Each row below holds a small network's activations on one input, seen along a few directions.
In each table, some parts of the input vary, and every possible input appears once, in random order.
A made-up example of a description, with smaller parts first: one of 3 separate values, together with either a single point or one of 11 places along a line or (one of 6 places along a line, together with one of 8 places around a ring).
Shared parts are said once, and a part with two or three values counts as separate values.
In the rows, 128 means zero.

Other details of the inputs shift rows strongly along three fixed directions, in all tables alike. That doesn't count.

Rows:
x1: [130 158 174   7 178 139  72  85  60 100 143 138 175]
x2: [141 137 117 168 150 151 112 134 137 110 150 134 129]
x3: [125 156 165  13 165 145  86  90  72 119 156 135 166]
x4: [168 133 106 158 137 138 109 126 146 110 136 131 125]
x5: [ 99 125 128 116 116 119 177 111 137 132 125 137  97]
x6: [149 167 134  92 200 161  45 111  97 114 159 120 172]
x7: [ 97 120 121 113 110 121 175 110 145 135 119 138 102]
x8: [107 118 124 110 115 110 160 105 129 112 109 129 104]
x9: [139 131 109 168 144 151 110 132 146 114 144 135 133]
x10: [154 143 121 153 168 138 117 135 149 104 129 126 123]
x11: [103 117 119 109 106 118 170 111 137 129 124 127 100]
x12: [102 121 129 110 121 115 162 104 134 116 105 140 110]
x13: [158 134 112 160 144 137 110 131 156 109 136 142 127]
x14: [160 130  93 168 121 140 126 131 162 133 148 129 111]
x15: [155 135  94 161 139 142 131 133 164 132 134 114 111]
x16: [165 131 112 153 142 135 104 132 146 102 142 131 127]
x17: [ 83 118 123 122 120 127 165 105 127 123 113 134 114]
x18: [148 131  99 173 127 138 128 135 173 134 147 140 112]
x19: [100 113 118 124  96 127 157  99 113 123 127 137 114]
x20: [154 119 161 145 110  98  99 199 112 178  85  91 166]
x21: [ 84 123 131 124 126 126 166 107 119 119 118 133 109]
x22: [112 124 141 111 114 116 154 105 117 109 126 153 112]
x23: [150 121 172 149 100 105 104 209 116 188 120 113 164]
x24: [ 85  98 170 115  69  86 148 170  83 193  75  98 152]
x25: [138 109 161 158  97 106  91 202 103 177 113 100 173]
x26: [110 113 120 114  89 117 164 109 133 129 138 142 102]
x27: [137 131 102 163 154 147 115 134 145 111 134 110 125]
Description of these inputs: one of 3 separate values, together with either a single point or (one of 2 separate values, together with one of 4 places along a line).
Q: Changing only the choice among 3 separate values turns x22 into x2. The same change can be made to x13. Which row results?
A: x9
Q: Which other rows agree with x11 in the choice among 3 separate values? List them by row number.
A: x3, x5, x7, x14, x15, x18, x23, x26

Rows:
x28: [148 117 127 179  96 127 114 182 151 162 110 106 142]
x29: [ 84 144 126 100 144 144 119  68  83 128 150 142 131]
x30: [ 65  86 154  51  57 107 196  91  95 123 108 136 124]
x31: [ 59 132 165  27  88  76 172  78 103 171 121 164 102]
x32: [132 129 121 168 144  87  97 162 147 176  77  88 137]
x33: [140 130  81 152 125 157 144  98 165  89 139 152 105]
x34: [141 165  80 123 146 128 114  75 169 135 155 148  78]
x35: [141 119  76 150 128 148 143  94 168  88 145 146 111]
x36: [177 155 194  50 201 153  32 179  65 112 102  84 224]
x37: [111 142 117 191 125 115  68 153 119 190 124 113 142]
x38: [ 54 121 158  51 108  88 191  73  84 145  69 130 110]
x39: [144 130  90 161 135 123 137  92 152  73 146 140  93]
x40: [131 130  94 155 139 153 152 104 175  90 145 164 110]
x41: [148 121 133 182 119 125 137 189 138 169 122  91 128]
x42: [118 110 178 115 107 117 135 200 105 161 111 112 167]
x43: [116 131 153  98 132 122 150 104 110  74 138 157 122]
x44: [132 131  81 150 136 162 154 110 159  89 145 131  92]
x45: [112 131 113 188 128 105  67 150 122 190 129 106 147]
x46: [131 132  89 151 142 161 157 111 159  88 150 121  83]
x47: [157 168 165  27 248 186  71 102  93  40 141 126 187]
x48: [122 132 102 154 157 156 165 117 168  89 156 133  88]
x49: [142 154  76 121 149 118 113  72 173 134 161 141  83]
x50: [ 70  98 161  58  62 118 209  90  89 131 108 142 121]
x51: [203 129 201  62 162 166  37 192  58  97 137 114 221]
x52: [143 141  94 163 132 132 137  95 149  74 141 147  88]
x53: [132 121  84 149 145 151 156 108 162  88 155 115  89]
x54: [161 130 140 193 110  97 117 175 128 155 113 116 134]
x55: [158 119 125 184 102 122 123 177 145 170 111 122 151]
x56: [ 76  77 182  85  39  71 172 185  76 195  80 100 154]
x57: [139 117 140 183 112 123 122 188 162 163 117 118 146]
x58: [102 142 129 195 141 111  76 159 130 191 130 124 146]
x59: [184 148 153  34 203 220 100 120  76  35 181 120 189]
x60: [146 115  87 154 136 137 134  91 158  86 144 148  91]
x61: [ 64  93 176  61  76  95 192  96  90 122 106 171 109]
x62: [159 154 126 152 124  93  92 155 147 215 128 117 126]
x63: [164 115 136 187 111 111 113 173 135 168 112 124 132]
Q: What do these inputs look like to the network?
A: one of 4 places along a line, together with either one of 3 separate values or one of 6 places along a line
Q: Changing only the place on the line of 4 turns x48 into x46. The same change can be made to x61. Which row results?
A: x51
Q: Change only the place on the line of 6 in x30. List by row number the other rows that result.
A: x35, x39, x53, x56, x60
Q: Start at x31 and move only the place on the line of 4, one step at a time. The first step leads to x62. Which rows follow, in order?
A: x34, x49
